These are the activations of a small neural network, seen along a few directions. Each row is one input.
In each table, some parts of the input vary, and every possible input appears once, in random order.
A made-up example of a description, with smaller parts first: ring(8) and (point or line(9) or (values(2) and line(6))).
Shared parts are said once, and a part with two or three values counts as separate values.
(in the rows, 128 means zero)

Other details of the inputs shift rows strongly along three fixed directions, in all tables alike. That doesn't count.

A family of inputs:
row 1: [146 113 115 125  95 132 136 113 110 148 127 132]
row 2: [145  84 121 114 109 119 121 107 117 146 128 123]
row 3: [ 86 170 133 141 187 128 116 151 145 113 116 147]
row 4: [107 121 141 147 120 146 117 130 130 122 109 124]
row 5: [106 123 150 127 154 142 113 170 153 112 110 147]
row 6: [114 134 140 140 150 139 136 157 166 114 130 112]
row 7: [123 128 123 147 127 135 132 132 145 128 125 125]
row 8: [148  20 132 142  40 174 128 134 152 158 116 107]
row 9: [118 139 108 156 185 146 151  76 107 152 143 112]
row 10: [130 185 125  98 143  81 127 174 153  97 144 140]
row 11: [147 125 139 137  86 139 147 111 109 119 134  96]
row 12: [163 155 107  88  56  88 133 126  93 126 135 151]
row 13: [140 125 130  80 100 106 120 167 131 111 124 154]
row 14: [ 98 133 162 137 141 149 107 162 149 103 106 141]
row 15: [125  28 142 166  74 173 118 155 190 140 119 101]
row 16: [169 159 116  86  99  70 139 116 103 120 154 123]
row 17: [111 121 125 134 149 133 111 167 174 132 126 145]
row 18: [118  99 125 128 141 136 119 137 141 134 122 128]
row 19: [113 120 129 134 152 123 103 163 179 135 126 146]
row 20: [114 179 124 135 143 122 121 126 124 124 124 146]
row 21: [100 140 123 154 204 150 136  98 108 144 123 125]
row 22: [138 117 148 159  96 159 145  86 103 128 128  81]
row 23: [162 142 129  73  64  95 130 129  79 110 126 150]
row 24: [140  95 115 112 105 129 135 114 108 142 124 124]
row 25: [112 122 128 143 146 118 109 159 184 125 132 135]
row 26: [130 189 119 120 111  98 125 129 124 107 130 142]
row 27: [113 158 135 163 197 151 152  95 116 131 136 100]
row 28: [117 150 119 170 172 150 147  71  97 143 137 109]
row 29: [157 107 114 118 165 139 154  34  32 165 149 109]
row 30: [149 156 123  67 129  69 111 151 117 110 136 164]
Each input here is: line(5) and line(6).
- Changing only the line(5) part turns row 9 into row 13. The same change can be made to row 25. Which row results? => row 30
- Which other rows does row 20 become when the line(6) part takes its other values? List them by row number. => row 1, row 8, row 12, row 17, row 19
- A walk changes only the line(5) part. It starts at row 23 and steps to row 3. List the rest of the walk in order. => row 12, row 28, row 11

A family of inputs:
row 31: [128 147 130 122 167 122 125 132 125 128 135 137]
row 32: [120 145 133 122 165 115 123 129 125 129 136 135]
row 33: [112 146 111 125 160 123 133 131 124 126 128 141]
row 34: [164  54 137 110  46 144 136 125 121 137 125 110]
row 35: [118 145 120 128 158 117 123 120 121 140 133 144]
row 36: [167  46 132 114  43 132 127 103 107 142 124 101]
row 37: [116 170 133 138 149 127 136 133 124 121 118 123]
row 38: [123 149 119 128 161 125 122 130 127 137 131 147]
row 39: [119 150 117 122 160 127 131 128 129 132 129 146]
row 40: [170 162 101  83  57  64 136 150 136 112 150 136]
row 41: [123  59 122 187 173 189 146  17  73 187 129  80]
row 42: [155 159 123  93  56  93 128 138 111 102 133 140]
row 43: [112 171 132 136 149 132 129 128 125 116 128 124]
row 44: [ 76  72 184 193 111 190  92 223 250  92  90 125]
row 45: [117 144 124 120 166 121 135 133 122 118 132 131]
- What is each input in this table made of? => point or line(4) or (values(2) and line(5))
- Which other rows does row 36 become when the line(5) part takes its other values? List them by row number. => row 31, row 32, row 34, row 45
